These are the activations of a small neural network, seen along a few directions. Each row is one input.
In each table, some parts of the input vary, and every possible input appears once, in random order.
A made-up example of a description, with smaller parts first: one of 2 separate values, together with either a single point or one of 9 places along a line or (one of 6 places along a line, together with one of 8 places around a ring).
Shared parts are said once, and a part with two or three values counts as separate values.
In the rows, zero is written as 128.

A family of inputs:
R1: [160 105 111 110 123 128 136 115 129 146 146]
R2: [119 121 123 148 149 116  94 130 144 103 122]
R3: [146 134 142 128 150 118 100 131 150 109 127]
R4: [127 125 131 142 134 111 104 131 158  98 127]
R5: [164 110 114 105 122 121 139 130 120 145 151]
R6: [152 138 143 124 151 112 107 146 140 104 130]
R7: [ 49 162 151 125  90 183 183 115  72 170  85]
R8: [ 34 190 181 142 124 170 156 133  99 133  68]
R9: [132  93  93 129 122 126 126 111 122 142 144]
R10: [141  96 100 124 108 121 140 114 138 135 147]
R11: [164 116 108 120 118 120 143 132 122 145 155]
R12: [150 146 138 138 146 110 107 147 142 107 135]
What is each input in this table made of?
> one of 2 separate values, together with either a single point or one of 5 places along a line
Which other rows agree with R3 in the choice among 2 separate values? List them by row number.
> R2, R4, R6, R8, R12
Change only the choice among 2 separate values in R2. List by row number the other rows that result.
> R9

A family of inputs:
R13: [180  84  83 150 122  69  84 118 202  95 180]
R14: [126 116  83  99  45 173 252 115  43 225 152]
R15: [ 42 150 161 150 127 181 114 102  96 139  61]
R16: [190 128 145  95 173 121 113 138 138 103 128]
R17: [ 49  91  88  92  55 200 231  51  54 224 102]
R18: [ 95 175 135 140 147 137 143 177  72 137 111]
R19: [176  69  90 138 123  60  80 130 191  91 173]
R20: [ 30 147 161 150 148 173 125 105  89 138  76]
R21: [174  84  80 141 118  70  78 122 192  84 185]
R22: [170  71  62 143 172  77  66 140 139 102 166]
R23: [ 98 191 152 139  92 132 156 160 123 119 127]
R24: [ 26 150 173 130 103 153 136 114 129 124  72]
R25: [189 127 152 103 186 122 103 137 123 124 141]
R26: [ 99 180 162 136 100 117 160 163 119 124 118]
R27: [ 31 146 158 142 132 177 135 112 103 119  62]
R28: [212  64  83  46  86 159 204 104  92 211 174]
R29: [104 193 154 149  98 127 163 153 133 130 123]
R30: [179 130 133  89 192 114  97 153 116 122 133]
R31: [195 132 160 104 152 120 119 137 169 116 138]
R32: [188 143 154  96 140 107 117 133 178 114 147]
R33: [184 129 162  84 141  98 112 144 167 110 139]
R34: [ 24 163 162 134  97 164 133 108 132 119  82]
R35: [ 30 166 162 144 104 159 139  99 144 130  76]
R36: [182 143 150  88 137 107 109 135 169 104 151]
R37: [105 174 148 147 128 144 159 163  93 119 106]
R38: [181  69  73 150 154  83  80 124 163  84 162]
R39: [186  75  87 159 136  79  88 120 193  95 172]
R40: [104 175 152 156 144 140 148 156  79 139 119]
R41: [193  72  80 157 146  91  60 120 155 106 160]
R42: [180  67  80 158 167  85  69 124 150 107 172]
R43: [ 36 156 166 152 117 168 142 100 134 130  70]
R44: [201   7  12  99  71 119 174  89 114 195 212]
R45: [ 21 148 144 135 153 166 120 123  81 136  68]
R46: [202 133 151 103 167 126  92 130 129 124 129]
R47: [110 181 160 156 109 141 167 158 122 130 116]
R48: [116 180 152 155 123 146 139 151  83 138 107]
What is each input in this table made of?
> one of 4 places along a line, together with either a single point or one of 8 places along a line
Change only the place on the line of 8 in R35. List by row number the other rows that result.
> R15, R20, R24, R27, R34, R43, R45
Which other rows agree with R18 in the place on the line of 4? List them by row number.
> R14, R23, R26, R29, R37, R40, R47, R48
Which other rows agree with R41 in the place on the line of 4? List them by row number.
> R13, R19, R21, R22, R38, R39, R42, R44

A family of inputs:
R49: [142  77  80 118  92 126 138  92 133 139 160]
R50: [172  95 107 123 155  99  81 130 154 112 158]
R51: [107 145 128 164 139 109  79 127 162  81 118]
R52: [ 77 166 167 124 136 148 139 131 113 129  86]
R53: [122 145 130 115 106 163 178 144  81 165 115]
R54: [ 74 114 100 136  98 154 153 104  93 153 119]
R55: [184 103 112 113 162  93 101 139 148 106 156]
R56: [128  56  79 137  93 120 136  89 144 146 155]
R57: [106 195 195 112 143 165 156 149 106 138 103]
R58: [206 113 125 108 158 104 108 153 140 107 151]
R59: [218 132 139 104 165 100 117 152 135 118 160]
R60: [119 151 147 152 141 103  78 143 157  99 118]
R61: [145  67  86 154 155  99  78 114 171 107 154]
R62: [ 97 176 181 118 133 164 145 145 107 127  87]
R63: [ 61  94  99 154  96 148 154  97 102 151 116]
R64: [204 132 120  93 111 131 176 130 118 161 161]
R65: [ 90 123 116 128  99 150 152 117  88 169 118]
R66: [ 63 157 162 130 130 153 124 120 119 128  88]
R67: [130 159 154 142 148  98  98 153 151  93 119]
R68: [147 167 170 132 146 113 108 168 145  89 121]
R69: [ 90 125 124 181 143 104  80 127 177  89 115]
R70: [135 166 143 114 115 161 187 144  78 176 126]
R71: [ 40 129 140 161 129 147 120 101 134 122  77]
R72: [101 134 120 119 107 147 172 127  85 161 119]
R73: [159  86  88 135 155 104  79 119 161 103 157]
R74: [187 111 107  93 105 133 168 134 124 154 154]
R75: [155  88  95 107  95 122 140 106 129 155 159]
R76: [159 186 188 128 153 110 119 166 137  94 134]
R77: [ 55 149 144 145 126 154 119 102 120 115  82]
R78: [168  98  96 100 105 117 158 118 128 156 155]
What is each input in this table made of?
> one of 5 places around a ring, together with one of 6 places along a line
The inputs of R52 and R66 match in every part but the place on the line of 6. If R55 is changed in the same way as R52 into R66, which row does it become?
> R50
Change only the place on the line of 6 in R51. List by row number the other rows that result.
> R60, R67, R68, R69, R76
Change only the place on the ring of 5 in R57. List by row number the other rows that result.
> R59, R64, R70, R76

A family of inputs:
R79: [ 40 183 177 180 139 154 132 128 139 118  71]
R80: [174 154 129  94 123 128 145 166 129 145 147]
R81: [156  83 105 146 176  85  47 132 149  69 134]
R82: [ 69 124 133 131  86 206 179  92  72 172  92]
R83: [181 114 128  70 119 127 189 141  99 163 149]
R84: [ 31 166 169 156 165 165 101 143 100 122  77]
R85: [176 149 120 109 123 129 169 154 105 149 170]
R86: [ 42 149 124 145  89 176 180 120  81 150 111]
R87: [181 178 174 140 158 104 126 161 150  90 114]
R88: [185  45  72 130 111 130 115  87 135 159 167]
R89: [158  88  98 151 123  79  79 118 170 105 166]
R90: [167 170 179  94 156 119 109 153 152 100 131]
R91: [ 49 125 121 108  96 170 201 101  79 172  90]
R92: [171 165 163 117 189 112  95 175 115 103 120]
R93: [158  72  71 128 112 101  95 126 167 120 165]
R94: [ 30 179 178 133 135 159 117 112 135 123  80]
R95: [201 123 131  94 119 160 165 126  97 175 152]
R96: [155  96 113 125 148  82  63 102 184  71 140]
R97: [166 107 106 171 156  72  79 114 189  68 130]
R98: [ 42 161 128 131  92 164 157 122 103 153  83]
R99: [ 37 169 164 154 101 152 138 124 112 143  93]
R100: [174 160 165 116 125 111 128 164 129 124 147]
R101: [163  72  58 143 113  91 120 109 139 128 179]
R102: [165  40  63 106 117  94 140  99 141 151 165]
The inputs of R87 and R97 match in every part but one. If R85 is changed in the same way as R87 into R97, which row does it become?
> R101
What is each input in this table made of?
> one of 3 separate values, together with one of 8 places along a line
Change only the choice among 3 separate values in R92. List by row number the other rows that result.
> R81, R84
